array([[ 1.73,  1.82,  1.57,  0.39,  1.52, -4.80],
       [-1.82,  3.55, -3.02, -0.33, -1.13,  0.95],
       [ 2.94, -0.38, -5.55,  0.31,  2.41,  4.64]]) ==> 1.73, 4.64

array([-0.10, -0.66, -2.11, -4.47,  2.04, -1.64]) ==> -0.10, -1.64

array([ 4.10, -0.73,  0.21, -2.96,  5.72,  4.54]) ==> 4.10, 4.54

array([ 6.06,  1.44,  1.28, -3.61, -2.17]) ==> 6.06, -2.17

array([3.25, 5.34, 2.97, 1.74]) ==> 3.25, 1.74

array([-1.76,  0.00,  4.50, -2.83,  0.50, -1.15, -1.83]) ==> -1.76, -1.83
---
array([-4.22,  6.15,  1.30,  2.47,  0.60,  4.35, -1.91]) Answer: 6.15, 4.35

array([-1.81, -1.00,  5.54,  1.59]) Answer: 5.54, 1.59

array([-1.29,  3.82, -5.50,  0.56,  5.55, -1.83,  5.36]) Answer: 5.55, 5.36

array([[ 2.84,  4.09,  2.65, -0.23,  0.44, -0.11,  0.20],
       [ 0.10,  0.15,  1.05,  2.83,  4.41,  2.15,  0.45],
       [ 0.01,  0.08,  0.00,  0.45,  0.04,  1.55,  3.81]]) Answer: 4.41, 4.09

array([-1.75,  4.56,  0.22,  3.07]) Answer: 4.56, 3.07

array([[ 6.13,  1.93,  5.35,  3.50],
       [ 4.02,  3.22, -3.73, -3.04]]) Answer: 6.13, 5.35
---
[[  7 -32 -20  13  -7   1]
 [-48 -36  22 -35 -47  24]
 [ 13  26 -48  21  12  10]] | 21

[[628 564 405 906 165 681]
 [692 545 512 513 529 645]
 [276 399 489 464 975 384]] | 464

[[ 39   2   2  27 -49 -16  35]
 [ -3  -1  45  14  11  35  43]
 [ 24  -6 -26 -10 -33 -17 -23]] | -33

[[76 68 58 59 44 52 82]
 [85 55 63 62 12 51 46]
 [75 68 59 60 47 54 85]] | 47

[[3561 4266 3786 8230 8633]
 [6600 4753 1505 5195 7989]
 [7389 5949 2733 7533 3309]] | 2733

[[-860 -557  176  737]
 [-325 -210 -100 -360]
 [-357 -208  -84 -141]] | -208
---
[[ 2.98 -5.00 -3.10 -5.22  2.25  3.84  2.64]
 [-5.10  4.52  2.36 -2.15 -1.21 -5.20 -1.94]]
2.36

[[ 4.46  1.41  0.19  2.23  3.11 -0.28]
 [-1.52 -1.31  1.16 -0.92  2.28  2.16]]
1.16

[[ 1.13  0.61 -5.97 -3.22 -0.27  3.64 -4.22]
 [-2.61  0.56 -3.98  0.35 -2.91  1.02 -1.06]]
-3.98

[[-1.04 -2.16 -0.03  1.50 -2.40  2.48]
 [ 1.28 -3.75 -1.40  1.32 -2.91  5.88]]
-1.40

[[ 0.43 -2.28 -2.28 -1.82  1.18  2.17  3.39]
 [ 2.70  0.79  6.26 -3.58  0.11 -1.78  0.31]]
6.26

[[-1.96  1.83  4.31 -0.81 -1.28 -0.89 -0.50]
 [-1.49  2.38 -1.48  5.66 -1.25 -2.46 -2.28]]
-1.48

[[-4.09  1.17  0.11 -4.51]
 [-3.19  0.85 -0.33 -4.53]]
-0.33
---
[[136 222 450 104]
 [268 443 900 509]
 [573 801 356 547]] ==> 450

[[ 77  29 130 144 119]
 [216 158  83  89 137]
 [184   5 106 226 157]] ==> 130

[[4794 4387 2889 7033 6005 8570 5305]
 [1669 5235 4477 5003 2214 4908 5753]
 [2001 2898 5750 4952 6415 2781 4575]] ==> 2889

[[  8  24  28  16  17]
 [ -5   7  31  19  31]
 [-38   7  41  15   9]] ==> 28

[[ 633 -857 -305 -296  -18]
 [ 453   57 -461  -88 -904]
 [-703  953  501 -702  390]] ==> -305

[[-210 -322 -445  447]
 [  78  628 -313  747]
 [-388 -755   37 -332]] ==> -445

[[7305 4808 2989 6313]
 [4383 3470 6551 6324]
 [2087 5297 8437 3820]] ==> 2989
---
[[-5.05, -2.93, -4.26, 1.64, 5.51, -0.07],
 [0.09, 1.67, 0.72, -2.72, -0.22, -0.86],
 [-0.81, 0.62, -2.69, 0.83, -0.65, 0.25]] gives 1.64

[3.47, 4.71, 4.96, -2.43] gives -2.43

[[0.71, 0.05, 1.44, -1.10, 3.87],
 [0.89, 1.12, 3.86, 5.05, 3.92],
 [2.49, -2.96, 2.63, -5.50, 1.49]] gives -1.10

[2.24, -4.86, -5.43, -0.26, 2.51, 1.84] gives -0.26

[[-0.58, 2.94, -0.58, -1.23, 2.38, -1.04, -1.58],
 [0.61, -2.62, 4.43, 2.76, -1.57, 2.83, 3.80]] gives -1.23

[[-5.65, 0.93, -4.68, 6.01, -0.95],
 [0.65, -4.65, -5.14, 4.60, 3.32],
 [4.45, 4.11, 0.43, -4.36, -5.08]] gives 6.01

[-1.17, -4.23, -6.28, 2.47, 4.40] gives 2.47
---
Q: [ 0.73 -1.87 -4.92  0.32]
A: -4.92
Q: [-0.64  4.67  1.73  5.29  5.07 -2.15]
A: 1.73
Q: [-4.44 -0.95  0.18 -3.04 -0.19 -0.13]
A: 0.18
Q: [-6.01 -5.78 -0.59  3.76]
A: -0.59
Q: [-6.04  5.01  0.39 -4.03 -4.40]
A: 0.39
Q: [ 3.90  1.75  4.92 -3.97]
A: 4.92
Q: [ 2.83 -5.74  2.39 -1.32]
A: 2.39
---
array([5, 3, 8, 1, 4]) gives 4, 5

array([[209,  70, 169, 106,  82, 133],
       [207, 187, 195, 176, 177,  79],
       [ 42,  89, 139,  98, 137, 202]]) gives 133, 42

array([[6217, 4890, 7073, 3404, 9047],
       [5480, 6219, 4354, 3915, 4859],
       [3885, 1177, 7669, 3891, 6029]]) gives 9047, 3885

array([[3, 3, 3, 1, 2],
       [1, 6, 2, 5, 7]]) gives 2, 1

array([[232, 166, 190,  94],
       [255, 155, 181,  43]]) gives 94, 255

array([-16,  -1, -16,  40, -29]) gives -29, -16

array([158, 194,  37, 129, 247, 204, 107]) gives 107, 158

array([[184, 109, 154, 189,  23, 157, 125],
       [213, 165, 172, 147,  55, 120,  93],
       [ 59, 124,  53,  71, 199,  74, 139]]) gives 125, 59

array([[148, 201, 147, 111, 140, 242,  33],
       [160, 201, 177, 105, 140, 242,  28],
       [160, 201, 177, 111, 140, 242,  28]]) gives 33, 160

array([ 52,  29,  26, 214, 221]) gives 221, 52
---
[[-2.84 -4.53 -0.44 -0.79 -2.52  0.72]
 [-3.55 -5.67 -0.55 -0.99 -3.15  0.90]
 [-0.18 -0.29 -0.03 -0.05 -0.16  0.05]] Answer: -0.05

[[-1.11  1.24 -0.14 -1.46 -4.75]
 [ 0.25 -5.30  0.71 -3.58 -2.81]
 [-1.53  2.06 -0.66 -1.00 -5.40]] Answer: -0.66

[[-0.22  0.15 -0.32 -1.18 -0.46]
 [ 0.35 -0.03 -0.42 -1.09 -0.41]
 [-2.25 -0.03 -1.65 -5.20 -5.67]] Answer: -1.65

[[-1.44 -2.49 -4.20 -0.84]
 [-4.45 -2.95 -0.66 -0.99]
 [-3.53 -4.06  1.83  2.47]] Answer: -4.06

[[ 0.33 -2.29  0.43 -1.12]
 [ 0.33 -2.29  0.43 -1.12]
 [ 0.64 -4.44  0.84 -2.18]] Answer: -4.44

[[ 1.14 -4.76  2.03  5.27 -4.29 -2.80]
 [ 1.20  1.44 -0.32  3.14 -0.73  0.65]
 [ 1.06  0.95  1.26 -0.83  2.43 -2.44]] Answer: -0.83
---
[2.20, -3.48, -1.80, 1.78, -4.84, 0.60, -3.74] Out: -1.80

[[2.08, 2.56, 0.97, -5.11],
 [-0.58, -5.90, 1.02, -1.98]] Out: 1.02

[-3.40, -2.79, 5.00, 3.01] Out: 5.00

[[0.57, -4.56, 3.55, -1.29],
 [0.70, -0.14, 0.35, -1.60]] Out: 0.35

[1.91, -2.58, -2.15, -4.74, -3.87, -3.89] Out: -2.15

[2.61, 5.28, 1.04, -2.77] Out: 1.04

[[0.60, -4.12, 0.49, -2.62, 4.32, -1.76, -4.25],
 [0.28, 5.44, -3.37, -2.25, 0.55, 0.83, -0.49]] Out: -3.37

[[5.28, -5.94, -3.85, 2.23, 2.91],
 [-2.18, -1.90, -4.48, 4.75, 2.37]] Out: -4.48

[5.45, 1.38, 1.99, 4.29, 1.20, -1.28] Out: 1.99
---
2.68,-0.59,1.37,4.94,-0.16,-2.59 out 2.68, -2.59

-0.54,-0.45,1.60,-4.64,-1.73 out -0.54, -1.73

-2.22,3.77,-6.16,-3.19,0.53 out -2.22, 0.53

-4.77,-0.13,0.08,3.32,5.22,-3.54 out -4.77, -3.54

0.94,-0.13,3.07,-3.98,-0.60,-0.08
2.29,0.87,-5.56,4.90,5.88,-2.85
out 0.94, -2.85

0.27,-5.91,5.83,-4.11,5.97,-1.54 out 0.27, -1.54

-1.98,3.16,-1.53,-4.09,-3.03,-5.30,-1.87
-0.31,4.74,-2.12,2.15,-0.33,-3.55,2.49
-2.30,0.92,5.73,0.48,-3.84,2.69,0.18
out -1.98, 0.18

3.07,4.69,-5.03,3.16 out 3.07, 3.16
